Each row below holds a small network's activations on one input, seen along a few directions.
In each table, some parts of the input vary, and every possible input appears once, in random order.
A made-up example of a description, with smaller parts first: one of 5 places around a ring, together with either a single point or one of 9 places around a ring or (one of 2 separate values, together with one of 6 places along a line).
Shared parts are said once, and a part with two or three values counts as separate values.
In the rows, 128 means zero.

A family of inputs:
R1: [156 129 117 168  81 137 113 153 131 108 169  52 111  59 195 140 163  58
 112 116]
R2: [116 155 140 150 110 141  74 154 146 146 148  92 140 102 113 131  89  92
 139 121]
R3: [112 140 113 111 150 126 157  88  91 145 101 220 171 155  99 123  90 205
 142 141]
R4: [131 144 129 170 160 132 191 119 114  96 128  99  84  61 186 130 227 131
 128 133]
R5: [135 114 138 130  93 131  88 151 167 120 132  72 122 147 122 125 113  86
 118  99]
R6: [116 163 134 141 186 126 164 117 115 138 137 150 127  97 127 113 142 155
 170 173]
R7: [146  69 132  88  70 113 105 156 155 106 137  79 102 181 124 142 117  97
  92 106]
R8: [142  80 130  92 148 105 200 120 131 123  95 142  95 170 128 127 191 157
 116 128]
R9: [129 122 135 118 183 122 169 108 139 113 110 126 109 152 134 111 177 146
 131 146]
R10: [113 142 127 141  97 135  68 142 130 149 132 139 153 131  99 138  67 104
 125 104]
R11: [123 122 118 116  81 131  51 123 109 147 125 177 175 158 106 145  40 132
 116 112]
R12: [117 155 123 111 176 137 157 105 107 144 121 188 146 125 103 110 119 172
 146 157]
What is each input in this table made of?
Answer: one of 2 separate values, together with either a single point or one of 5 places along a line
Changing only the choice among 2 separate values turns R1 into R4. The same change can be made to R5. Which row results?
Answer: R9
Which other rows does R8 become when the choice among 2 separate values takes its other values? List them by row number.
Answer: R7

A family of inputs:
R13: [113 116 131 114  78 125  70 151 143 144 145 115 148 162  90 146  58 107
 111 108]
R14: [121 145 131 129 161 136 147 104 106 147 116 192 146 115 128 118 137 165
 145 137]
R15: [141 129 121 159  81 132 100 138 125 124 135  94 132  95 164 148 136  83
 108 102]
R16: [131 123 138 135  72 133  79 157 122 129 144 109 121  99 128 150  89 112
 133 113]
R17: [138 124 134 146  66 139 101 150 123 111 142  95 109  92 154 147 132  98
 113  91]
R18: [119 147 113 133 170 133 147  90  97 134 117 184 156 125 135 116 129 158
 137 148]
R19: [111 137 144 137  78 130  62 154 138 134 160 126 145 130  95 147  53 113
 136 101]
R20: [124  89 122 114  78  96  78 148 143 141 133 110 143 191 100 143  57 110
 124 119]
R21: [140 135 152 136 120 144  90 166 156 119 166  68  96  96 134 123 142  84
 135 118]
R22: [115 161 159 117 182 142 173 127 139 118 123 130 108 103 116 101 177 166
 157 143]
R23: [138 132 102 164  90 131 102 126 122 113 134  88 137 108 177 145 122  78
  97 112]
R24: [119 113 126  97 158 103 147 110 125 141 106 199 143 203  83 124 102 167
 143 129]
R25: [142 101 123 124  68 134 112 147 130 117 126  82 114 123 147 148 133  93
  87  98]
R26: [130 131 104 153  93 126  79 134 120 134 136 102 147 114 151 148  80  91
 118 135]
R27: [137 137 117 140 144 138 175  97 106 133 104 167 128  93 151 115 167 171
 145 135]
R28: [108 149 140 126 149 137 148 119 109 130 111 186 128 113 108 123 137 183
 143 123]
R29: [136 119 122 110 141 136 182 104 116 117  97 156 119 127 128 124 174 178
 111 120]
R30: [126  94 135 125 123 113 113 154 173 113 130  49  95 164 130 132 146  73
 101 130]
R31: [126 124 130  93 150 133 154 110 114 137 107 183 130 142 109 123 139 173
 125 133]
R32: [115 162 131 134 206 136 176  99 128 117 120 118 137 118 136 101 166 145
 147 162]
R33: [129 103 126  98 155 110 163 102 115 132  99 179 125 180 115 131 142 167
 126 134]
R34: [137 140 100 144 153 133 174  83  98 120 106 159 139 103 158 112 160 165
 137 145]
R35: [116 133 131  92 152 128 139 118 122 147 114 205 147 166  76 118 100 171
 143 130]
R36: [139 142 122 152 141 135  90 141 154 120 158  61 123 111 157 121 132  61
 120 142]
R37: [109 144 108 154  99 124  62 133 136 140 153 119 170 145 118 142  44  94
 120 123]
R38: [130 145 140 154 129 137  94 149 158 128 149  61 115 102 137 129 145  66
 124 130]
R39: [104 158 129 139 165 128 137 112 115 154 113 200 163 141  88 114  92 168
 156 126]
R40: [133 112 143 101 185 114 195 111 145 125  98 116  96 163 121 112 169 158
 141 162]
R41: [132 133 145  95 181 134 184 121 144 129 107 117 103 125 112 101 168 166
 142 159]
R42: [137 130 130 142  90 128  72 145 123 141 151 117 150 108 143 149 102  90
 120 119]
R43: [137 137 134 122 136 143 165 111 109 113 122 178 118  93 140 113 178 182
 141 122]
R44: [117 160 147 130 196 143 177 113 136 129 119 126 128 108 128 103 174 151
 154 153]
R45: [101 158 141 125 151 132 134 125 116 137 118 205 146 137  74 117  96 181
 160 120]
R46: [136 104 131 106  78 130  82 153 128 134 143 106 133 137 127 149 100  99
 100 114]
R47: [144 114 142 115 121 135  99 162 163 125 151  55 100 126 128 121 143  78
 108 126]
R48: [140 139 120 143 175 127 230 123 117 101 141 105  83  82 168 115 219 153
 140 165]
R49: [125 137 132 139  90 126  57 145 134 153 165 134 167 132 112 142  60  95
 137 116]
R50: [147  92 119 106 146 118 187  96 119 112  98 162 115 162 142 129 175 169
 116 129]
R51: [137  76 115 128  73 112 120 143 139 107 116  82 114 159 157 152 136  91
  86 102]
R52: [133  81 120 115  76 102  94 147 132 129 120  94 124 167 130 151  98 104
 106 122]
R53: [153 115 115 153 111 115 148 160 136  96 170  48  73  69 185 126 187  55
 124 130]
R54: [111 157 111 139 164 125 137  98 103 150 111 194 164 144  96 108  81 163
 160 151]
What is each input in this table made of?
Answer: one of 2 separate values, together with either a single point or (one of 4 places along a line, together with one of 5 places along a line)
Changing only the choice among 2 separate values turns R38 into R44. The same change can be made to R49. Which row results?
Answer: R39
Changing only the choice among 2 separate values turns R42 into R14. The same change can be made to R20. Which row results?
Answer: R24

A family of inputs:
R55: [137  97 141 107  74 127 101 160 143 110 137  99  96 135 121 140 129 105
 106  96]
R56: [145 125 126 144  84 125  84 153 138 130 176 103 138 107 145 139 103  88
 135 126]
R57: [117 144 120 145 159 119 183 122 118 120 117 121 104 102 131 117 150 149
 154 158]
R58: [125 127 111 145  90 119  38 133 129 149 165 145 194 163 129 143  46  78
 118 112]
R59: [135 132 136 141  99 133  81 152 146 124 169 102 133 119 133 132 110  82
 127 110]
R60: [145 115 133 124 134 137 125 140 156 113 135  58 103 120 155 124 176  84
  99 127]
R61: [125 122 130 121 172 117 179 117 136 111 123 127 107 150 131 115 174 134
 127 135]
R62: [156 109 125 123 118 131 131 139 145 114 135  56 104 112 168 126 162  87
 111 141]
R63: [112 158 134 107 196 136 193  91 104 145  94 209 140 128  94 103 136 219
 167 161]
R64: [115 135 126 143 149 122 184 120 113 116  97 132  90 104 128 129 168 155
 136 132]
R65: [154 102 128 122 107 138 134 136 144 107 120  63  92 114 162 137 177 100
  91 117]
R66: [108 147 140 107 185 138 193  90 100 143  73 220 129 128  91 114 157 228
 149 135]
R67: [119 129 118 143  80 117  60 141 125 154 137 125 165 144 111 149  35  99
 135 124]
R68: [126 114 110 138  64 117  49 134 110 143 150 150 184 156 138 157  49  93
 108 101]
R69: [101 163 142 108 209 142 186  92 115 141  91 210 141 137  83  97 149 218
 158 145]
What is each input in this table made of?
Answer: one of 3 separate values, together with one of 5 places along a line
Start at R58 and move only the place on the line of 5, one step at a time. The first step leads to R59. Which rows follow, in order?
Answer: R60, R61, R69
Which other rows does R66 become when the choice among 3 separate values takes its other values? List them by row number.
Answer: R63, R69
Which other rows does R68 become when the choice among 3 separate values takes its other values? List them by row number.
Answer: R58, R67
